Each row below holds a small network's activations on one input, seen along a few directions.
In each table, some parts of the input vary, and every possible input appears once, in random order.
Descriptions start from the smaller parts, as in this example, which fits no table here: one of 6 places along a line, together with either a single point or one of 9 places around a ring or (one of 3 separate values, together with one of 5 places around a ring).
Shared parts are said once, and a part with two or three values counts as separate values.
In the rows, zero is written as 128.

Other details of the inputs vary at random and push rows far along three fixed directions, the same in every table; ignore that.

Table:
row 1: [ 98 121 129  98 144 107 125 113 148 168 130 118 123 105]
row 2: [129 119 127 129 109 120 138 143 109 115 131 113 146 126]
row 3: [142 163 114 115 169 122 100  95 161 149 127 129 100 174]
row 4: [127 122 135 137 103 132 146 122 114 125 138 118 147 128]
row 5: [111 115 138 141 108 137 142 143 122 126 125 120 131 117]
row 6: [126 153 134 149 145 149  97 128 119 102  97 145 103 153]
row 7: [116 172 113 116 167 119  80 122 157 145 126 133  96 158]
row 8: [122 125 112  95 133 112 119 124 136 172 155 116 116 118]
row 9: [125 128 120 104 149 106 121 144 149 170 140 112 115 106]
row 10: [125 146 134 145 141 145 107 111 133 105  80 147 136 162]
row 11: [117 118 139 135 105 141 141 131 111 130 144 129 135 125]
row 12: [138 137 125 115 144  95 121 113 151 161 159 113 122 115]
row 13: [138 125 140 147 106 124 143 126 122 127 140 134 148 127]
row 14: [122 107 132 134 114 135 137 152 113 125 125 117 129 118]
row 15: [134 132 116 107 148  96 126 136 151 166 133 101 127 110]
row 16: [122 136 118  96 144 101 118 143 142 163 152 120 119 110]
row 17: [128 121 144 145 108 133 138 135 119 131 146 144 136 124]
row 18: [131 116 130 131 113 120 140 134 102 120 114 113 137 115]
row 19: [119 115 130 127 110 130 133 152 107 119 137 124 134 123]
row 20: [132 144 111 139 132 152 105 131 124 106  85 120 125 169]
row 21: [135 110 153 140 134 121 135 125 125 106 122 125 141 109]
row 22: [148 155 120 135 140 156 105 127 115 109 108 134 130 173]
row 23: [112 138 127 115 136  93 124 122 147 173 134 131 113 102]
row 24: [135 118 149 145 122 132 132 138 115 121 154 133 126 120]
row 25: [121 112 133 129 114 130 136 143  99 124 120 124 125 111]
row 26: [143 140 117 130 134 158 118 113 116 112 105 131 123 188]
row 27: [122 118 143 151 112 128 140 147 130 128 127 135 133 116]
row 28: [134 113 147 140 112 135 151 128 124 132 147 148 130 134]
row 29: [122 144 127 135 129 169 119 113 122 118 112 144 113 184]
row 30: [108 146 108  95 171 130  85 110 145 154  96 127 105 155]
row 31: [156 113 137 126 123 134 152 132 115 122 141 127 139 134]
row 32: [124 106 158 139 137 128 131 134 121 112 127 134 130 107]
row 33: [138 108 144 125 134 126 138 135 115 114 115 123 149 112]
row 34: [117 127 133 136 103 122 144 134 118 116 132 116 148 125]
row 35: [117 159 127 147 128 148 101 134 129 109 106 155 121 169]
row 36: [137 132 123 110 133  99 141 104 160 171 152 128 125 128]
row 37: [120 152 118 146 126 154 111 122 132 107  86 123 127 167]
row 38: [101 135 121 105 133 101 126 118 139 172 132 115 112 103]
row 39: [142 110 152 140 126 135 145 131 121 121 154 138 120 130]
row 40: [138 124 145 147 122 115 137 131 116 110 124 122 130 107]
row 41: [144 142 128 129 146 166 113 129 116 115 114 148 112 181]
row 42: [131 118 140 130 124 130 136 150 103 122 123 130 126 107]
row 43: [119 117 119  93 149  96 124 113 142 162 123 104 133 109]
row 44: [135 127 143 146 120 114 135 141 122 107 141 121 139 120]
row 45: [139 119 143 152 123 121 137 140 130 111 129 115 134 114]
row 46: [119 157 120 141 126 149 110 112 118 106  82 130 123 160]
row 47: [108 124 135 108 148  98 123 116 155 170 131 133 125 104]
row 48: [141 122 136 132 123 121 140 142 106 118 118 120 138 110]
row 49: [139 126 134 131 119 120 138 151 112 114 134 119 147 122]
row 50: [121 170 106 126 155 115  94 111 169 157  99 126 113 160]
row 51: [117 110 143 131 117 129 144 119 120 116 112 119 150 114]
row 52: [120 130 129 120 150  99 119 134 158 164 146 113 107 105]
row 53: [118 117  84 164 152 134 171 123 111 105 160 133 150 121]
row 54: [109 112  88 160 152 144 166 131 109 107 166 145 139 117]
row 55: [128 104 148 123 136 135 134 144 112 118 121 133 137 109]
row 56: [130 127 141 148 109 114 143 129 119 122 116 132 140 111]
row 57: [134 136 121 128 136 167 114 122 113 117 111 141 111 185]
row 58: [108 123 137 134 104 131 139 143 115 121 138 127 136 122]
row 59: [210 108  34  26  41 210  81  78 231  19 170 208  93  26]
row 60: [128 130 139 146 106 113 142 138 125 119 133 131 149 124]
row 61: [139 115 128 130 109 131 140 131 106 123 137 116 144 130]
row 62: [126 129 117 100 130 108 144 100 153 169 150 112 125 129]
Description of these inputs: one of 2 separate values, together with either a single point or (one of 5 places around a ring, together with one of 6 places along a line).
Changing only the choice among 2 separate values turns row 23 into row 56. The same change can be made to row 30. Which row results?
> row 43
Changing only the choice among 2 separate values turns row 59 into row 22. The same change can be made to row 9. Which row results?
> row 15
Change only the place on the ring of 5 in row 32. List by row number the other rows that result.
> row 1, row 30, row 47, row 55
Start at row 2 and move only the place on the ring of 5, one step at a time. The first step leads to row 49. Which rows follow, in order?
> row 44, row 60, row 34
Change only the choice among 2 separate values in row 62. List by row number the other rows that result.
> row 29
Start at row 57 and move only the place on the line of 6, one step at a time. The first step leads to row 8. Which rows follow, in order?
> row 19, row 14, row 25, row 30
Change only the choice among 2 separate values in row 27. List by row number the other rows that result.
> row 50

Table:
row 63: [ 96 187 135 135 178  96  94 103 137 193  97 113 110 191]
row 64: [ 96 137 169 196 162 106 146 169  72 135 113 109 158 159]
row 65: [142  88 114  92 120 112 145 124 161 138 167 131 117  46]
row 66: [142 150  96 173 139 197 137 115 102  84 147 166 125 217]
row 67: [119  59 180 142  72 118 193 166  76 126 166 112 161  65]
row 68: [111 102 144 122 139  77 169 139 109 182 145  93 159 102]
row 69: [ 89 184 116 145 206  98  91 130 143 181 101 108 111 183]
row 70: [113 153  79  93 148 102 107 110 159 158 121 113 125 121]
row 71: [150 165 101  85 146 131  71 100 198 142 128 144  91 144]
row 72: [164  99 122 118  51 182 122 120 160  29 141 189 129  71]
row 73: [110  98 162 142 107 133 156 152  91 134 132 114 138 121]
row 74: [140 115  87  77 116 123 127 101 177 134 138 129 128  85]
row 75: [131 119 132 176  99 147 150 133 105  69 110 130 151 121]
row 76: [143  93 114  88 121 107 142 123 155 136 169 136 122  45]
row 77: [121 115 113 112 130  88 140 132 163 145 166 120 133  63]
row 78: [121 115 109  95 139  97 141 116 155 172 137 106 133 104]
row 79: [131 146 130 156 154 174 103 133 103  84  83 153 116 176]
row 80: [148 143 136 129 117 179  98 131 100  82  96 143 121 181]
row 81: [139 148 107  82 135 111 104 110 166 173 126 112 114 142]
row 82: [117 127 130  99 137  97 123 129 146 176 153 129 109  91]
row 83: [101  85 197 167 107 110 183 175  44 145 141 103 164 119]
row 84: [161 108 129  88  87  92 144 107 163 137 172 124 131  66]
row 85: [130 114 165 165  97 155 138 148 110  83 122 153 141 128]
row 86: [127 146 107  97 119 112 109  90 182 149 132 135 106 111]
row 87: [120 139 104 149 131 180 105 135 107  72  85 134 121 166]
row 88: [141 150 118  88 153 112  95 120 159 171 138 126  94 129]
row 89: [121 105 119  91  98 102 147 122 159 167 153 115 132  79]
row 90: [143  59 184 136  74 116 192 170  74 125 172 102 162  75]
row 91: [126 153 121 167 138 163 103 137 119  69  94 150 132 160]
row 92: [128 151  75  69 161 140  79  90 176 138 115 135  95 135]
row 93: [ 98 112 169 171 160 127 153 159  61 145 103  97 145 173]
row 94: [ 95 137 189 183 158 116 139 169  55 159 106 118 135 177]
row 95: [150 144 118  88 133 112  96 112 181 147 149 138 107 117]
row 96: [149 123  64  97 126 139 152  94 171 136 211 153 112 120]
row 97: [188  97 126 114  51 181 123 125 161  28 146 178 129  81]
row 98: [131 148 120 146 136 170 109 121 104  85  74 143 142 184]
row 99: [146 150 132 144 116 177 106 130 114  95  79 134 127 200]
row 100: [116 179 127 113 176 105  94 121 132 199  96  98 115 208]
row 101: [123 143  72  89 131 114 110 108 170 141 126 121 124 105]
row 102: [119 118 144 168 116 106 160 138  95 115 131 111 160 105]
row 103: [134 122 129  79 131 100 124 126 140 175 156 105 117 110]
row 104: [ 98 155 148 137 155  84 126 115 131 193 121 105 123 154]
row 105: [117 182 128 110 177 102  92 120 127 197  97 101 118 206]
row 106: [ 99 136 140 122 140  94 134 132 122 192 123 103 135 144]
row 107: [125 107 131  96 117 101 136 131 150 164 165 130 113  66]
row 108: [126 146 115  93 131 113  97 108 180 146 144 149 109 105]
row 109: [133 142 112  78 145 120  99 114 159 171 134 110  98 139]
row 110: [134 163  88  89 167 128  77  92 195 135 121 151 101 131]
row 111: [143 152  96 171 139 194 134 114  98  82 150 169 129 215]
row 112: [126 119 132 102 103  87 143 106 157 158 160 124 131  72]
row 113: [123 149 139 158 133 179  98 137 109  94  84 156 104 180]
row 114: [128 149  69 110 164 128 138  95 164 174 193 136 103 164]
row 115: [152 133  91  97  79 210  82 102 151  39 103 181 106 127]
row 116: [ 86 170 128 116 184 115  88 122 125 197  98 106  99 195]
row 117: [132 114 157 168  84 153 148 129 110  84 111 141 140 131]
row 118: [115 127 120  90 119  93 131 117 148 178 143 117 133 103]
row 119: [134  86 138 112 110  74 177 115 146 158 176 106 150  43]
row 120: [107 122  99  95 144  96 129 128 140 162 147 102 122  92]
row 121: [126 144 127 145 106 178 110 125 116  90  80 147 130 177]
row 122: [124 164 116 172 134 157 107 117 111  75  79 138 134 173]
row 123: [115 151  88 102 167 106 100 122 157 157 130 125 100 112]
row 124: [125  69 160 160  96 103 192 178  73 109 167 117 164  47]
row 125: [136 114 131 171  90 147 152 132 106  62 117 134 154 107]
row 126: [151 145 148 156 121 173 100 136 128  82  99 150 119 180]
row 127: [117 176 138 122 194 109  85 132 129 197 106 110  91 197]
row 128: [159 101 128  94  85  97 148 109 171 141 169 119 125  67]
row 129: [111 104 138 145 121 121 155 156  80 114 133 109 152 107]
row 130: [100  96 195 177 107 103 188 173  52 155 126  98 175 137]
row 131: [131 128  73  81 112 112 122 109 167 126 141 127 133  77]
row 132: [129 132 121 140 136 183 108 125 105  77  85 142 123 172]
row 133: [ 92 182 108 134 209 100  88 133 123 183  98 111 101 177]
row 134: [106  88 203 199 141 101 189 177  67 143 136 101 169 128]
row 135: [155 153 142 151 110 162 108 115 117  79  92 146 126 181]
row 136: [192  97 119 104  53 187 119 127 142  30 144 181 120  74]
row 137: [155 138  61 112  84 199  95 105 162  30  91 166 124 123]
row 138: [121 107 106 106 132  97 142 138 151 151 161 115 117  59]
row 139: [102 135 179 196 164 108 157 142  71 149  95  98 153 183]
row 140: [105 125 184 190 166 113 151 160  77 141 111 113 153 168]
row 141: [118 179 138 120 194 106  83 131 125 195 107 113  95 195]
row 142: [136  88 109  75 113 112 144 116 150 135 166 123 131  53]
row 143: [161  94  79 115  50 186 138 120 153  23 124 159 142  70]
row 144: [124  97 199 170 108 102 188 176  51 154 132  88 175 145]
row 145: [134  97 123  90  99 112 138 128 160 145 170 139 112  49]
row 146: [160 127  82  96 100 206  89  98 147  30 100 177 115 124]
row 147: [167 132  88 108 108 201  87 105 152  30 103 191 106 117]
row 148: [133 100 130  99  96 105 139 124 176 140 174 140 124  54]
row 149: [118 138  76  81 142 119 102 111 159 137 134 122 111 101]
row 150: [122 155 152 130 157  80 126 120 130 192 125  96 122 165]
row 151: [126 100 209 190 110  93 189 164  61 149 136  90 165 142]
row 152: [105 146 138 141 176  84 134 113 133 186 115  96 127 153]
row 153: [141 146 137 137 126 182  98 134 102  91  88 135 115 196]
row 154: [125 141 113  98 130 120 100 109 190 149 140 143 102 109]
row 155: [143 151  96 172 139 195 136 114 100  83 149 168 127 216]
row 156: [123 106 125 153 106 164 142 150  89  71 113 127 142 123]
row 157: [132  64 183 161 100 101 195 163  90 113 171 123 176  58]
row 158: [134 142 136 162 142 171 108 129 125  75  91 155 128 169]
row 159: [128 153 113 172 124 164 113 117 121  71  83 136 130 163]
row 160: [140 123 133  96 139 100 124 134 152 178 155 114 104 104]
row 161: [126 128 122 109 143  84 138 100 155 165 145 113 132  95]
row 162: [101 127 178 187 178 120 148 166  60 152 100 109 137 177]
row 163: [112 154  96 113 164 104 103 119 178 154 131 122 109 118]
row 164: [142  98 135 146  92 162 156 136 102  72 110 138 159 119]
row 165: [121 153 160 127 169  83 114 139 130 191 137 109 124 160]
row 166: [135  67 176 162  88  96 203 143  86 113 162 113 179  60]
row 167: [130 112 132 166 114 159 141 157  94  72 115 140 135 114]
Changing only one part turns row 78 into row 74. The same change can be made to row 114. Which row results?
> row 96
Changing only one part turns row 107 into row 145. The same change can be made to row 119. Which row results?
> row 139
Changing only one part turns row 125 into row 102. The same change can be made to row 106. Which row results?
> row 118
What is each input in this table made of?
> one of 5 places along a line, together with either a single point or (one of 4 places along a line, together with one of 5 places around a ring)
Start at row 126 and move only the place on the line of 4, one step at a time. The first step leads to row 154. Which rows follow, in order?
> row 134, row 163
Change only the place on the line of 4 in row 81. List by row number the other rows that result.
> row 74, row 121, row 137
Change only the place on the ring of 5 in row 126. List by row number the other rows that result.
> row 99, row 109, row 128, row 160
Start at row 163 and move only the place on the line of 5, one step at a time. The first step leads to row 69. Which rows follow, in order?
> row 77, row 91, row 64

Table:
row 168: [161 137 100  98 115 147 113  96 156 108 135 144 117 133]
row 169: [125 135 135 129 137 111 136 125 125 166 136 108 124 150]
row 170: [146  70 132 117  76 100 176 144 139 102 170 125 153   7]
row 171: [138 143 108 105 104 140 111 107 152 120 131 142 113 131]
row 172: [151 119 145 146  97 180 117 134 122  54 104 165 126 141]
row 173: [120 133 115 133 163 106 140 127 117 153 136 113 134 138]
row 174: [120 135 122 117 131 118 121 113 146 132 114 121 131 129]
row 175: [122 127 168 179 121 130 143 153  85 105  93 112 160 149]
row 176: [111 134 123 124 134 118 129 116 134 152 120 118 136 134]
row 177: [127 123 190 182 131 125 138 169  78 120 106 121 146 156]
row 178: [122 134  99 127 142 127 129 123 138 134 132 125 122 130]
row 179: [122 139 137 131 153 111 111 137 135 141 124 123 119 117]
row 180: [141 133  92 109 127 158 107 113 160 103 141 150 104 120]
row 181: [124 119 114  77 129 137 106 141 113 142 102 105 118 125]
row 182: [126 135 106 121 129 126 127 116 143 138 130 117 131 139]
row 183: [140 134 107 115 148 138 117 117 140 121 145 139 116 128]
row 184: [145 120 130 158 109 163 142 129  96  73 113 136 155 158]
row 185: [100 133 137 139 163  93 137 135 118 162 118 107 131 131]
row 186: [116 131 122 122 144 132 116 122 136 139 132 138 115 122]
row 187: [145 134 124 114 143 128 123 123 137 139 145 135 121 141]
row 188: [149 142 121 110 113 130 100 110 159 115 113 136 115 118]
row 189: [116 139 141 127 140 110 127 140 124 166 142 124 121 144]
row 190: [116 131 147 127 145 114 128 134 126 169 132 126 122 140]
row 191: [100 141 133 135 140  97 138 132 116 172 131 103 141 146]
row 192: [133 135 121 109 117 136 116 106 147 135 122 137 118 130]
row 193: [128 120 124 160 107 176 133 132 103  66  99 155 138 136]
row 194: [112 126 140 177 119 147 147 152  79  96 112 133 146 151]
row 195: [129  58 160 123  92  92 185 151 122 129 188 118 149  24]
row 196: [121 139 109 117 131 137 110 123 142 125 141 143 111 123]
row 197: [147 134 108 107 122 149 113 119 158 120 140 146 108 133]
row 198: [114 134 157 131 144  94 134 127 121 172 121 104 128 144]
What is each input in this table made of?
> either a single point or (one of 5 places around a ring, together with one of 6 places along a line)
